A small network was shown many inputs. Here are its activations along a few directions, one row for each input.
In each table, some parts of the input vary, and every possible input appears once, in random order.
A made-up example of a description, with smaller parts first: one of 8 places around a ring, together with either a single point or (one of 2 separate values, together with one of 4 places along a line) or one of 11 places around a ring.
Shared parts are said once, and a part with two or three values counts as separate values.

Other details of the inputs shift rows strongly along two fixed directions, in all tables alike. That doesn't count.

A family of inputs:
r1: [-13   5   5  -5  -1   5   3 -13   3 -30   9  -6]
r2: [  1  -6  -9 -15  24  19  29  -8  -8   5  -5  -8]
r3: [  37    4    4   97   51 -104   50   32  -17  -31   78   97]
r4: [  3 -11   0  -2  -7  12  15 -11  16 -17   3  -7]
r5: [ 16   0  22  -1  -9 -15 -25   6  -8  49 -34  13]
r6: [ -6   9   0 -13  33  11  10  -4 -18 -11   2 -18]
r7: [  3 -18  -2 -21  -2   5  24   3 -15 -11 -25   5]
r8: [ 14  12  14   5  17  -1 -19  -5  -1  64 -14   0]
r9: [ -2  22  12   7 -17 -17 -44   3   9  38  -2   8]
r10: [  9 -23   0 -14   7   6   4  12 -16 -19 -21  -5]
r11: [ -5  -9  -5  -7 -10  13  22 -17  12 -14   2   5]
r12: [-13  -5 -20  -5 -13   9  22   0   4  -7   2  -4]
r13: [-10  -9 -13 -11 -17   8  21  -5   6 -10   6   2]
r14: [ -5  -7 -16   0 -10   8  15   7   7 -10   4 -16]
r15: [-18   4  -4  -9  -8   0   2  -1  -3 -26  13  -9]
r16: [ -9   6 -15  -2  -4   4   0  12   2 -22   6 -17]
r17: [ 11  13  22  -3  -2 -20 -40  10 -13  36 -32  11]
r18: [ -3   4  -3  -2  -4  10   0   0   6 -27  10 -11]
r19: [ -2  10   2  16 -15 -10 -40   5   8  48  -6   6]
r20: [ -4 -14 -11  -4  -8   8   1   4   6 -19   9  -9]
r21: [ -4  -4   7 -19   7  -3   4   7 -25 -27 -18  -5]
r22: [ -2   3   1  -4   0   8   0  -5  11 -29   6  -9]
r23: [  0 -12  -6   2  -5  16   2  -3   7 -20   9  -7]
r24: [-16  29   9  12 -15 -18 -40   0  -2  41  -2   6]
r25: [ -6  -7  -8  -5 -13  15  22 -12   7 -12   6   3]
r26: [  9  26  15   3  24  -5 -34   0  -5  52 -12  -1]
r27: [  2  -9  -4   0 -10  14  15  -6  10 -14   7  -9]
r28: [ -2 -11  -9  -6 -14   7  14   2   9 -13   7 -11]
r29: [  7 -10  -7  -8  33  20  10   1  -8  -4  -1 -18]
r30: [  5   6  18  14 -12  -5 -41 -13  17  41  -6  15]
Each input here is: one of 5 places along a line, together with either one of 2 separate values or one of 4 places along a line.
Which other rows does r6 become when the choice among 2 separate values takes its other values? List them by row number.
Answer: r21
Start at r13 and move only the place on the line of 5, one step at a time. The first step leads to r28. Which rows follow, in order?
Answer: r20, r9, r15

A family of inputs:
r31: [  4  23   8  20 -13 -32 -18  10   7  12   2  14]
r32: [ 16 -32 -37  41  43 -42  83  37 -23 -77  49  46]
r33: [ -3   6 -14  18 -13   3  -7   4  26 -14  27  -9]
r34: [ 21   0  25  17  14 -22 -22   2  -7  23 -11  27]
r35: [ 18 -14 -24  57  34 -38  68  17  13 -90  81  38]
r36: [-12 -12  -4 -22 -30  25 -24  -1   5  -8 -14 -29]
r37: [ -8   5   6 -26   2   6   5  -3 -13 -13 -14  -8]
r38: [ -6  32  22  41  -9 -43 -37 -10   5  62  23  41]
r39: [-34  -7   5 -61 -48  68 -43 -30  10  -8 -35 -60]
r40: [ -2 -36 -29 -24 -22  39  62  -7  17 -42  -3 -24]
r41: [ 16   3  20   6  -1 -12 -38  10  -4  40 -27   6]
r42: [  2  18  17  31   1 -38 -35  -6  -7  66   0  56]
r43: [-21  30  12   6 -34  -5 -56  -9  10  70  -5  -5]
r44: [ 16 -36 -31   3  51   3  63  26 -17 -64  22 -10]
r45: [ 29  27  24  27  33 -40 -26  14 -16  79 -16  26]
r46: [  2   2  -3 -11   5 -12   9  17 -15  -7 -10  -1]
r47: [-18  -9  -9 -73  20  78  30 -20 -16 -54 -33 -78]
r48: [-22  -9  -1 -62  -1  73 -25 -27  -1  10 -40 -62]
r49: [-12  14   5  -9 -13   3  -2 -11   7 -30   2  -8]
r50: [ 16  -5  10  21 -18 -16  12 -16  20  46   1  40]
Describe the family of inputs behind these rows.
Answer: one of 2 separate values, together with either a single point or one of 9 places along a line
Which other rows does r41 become when the choice among 2 separate values takes its other values? List them by row number.
Answer: r34
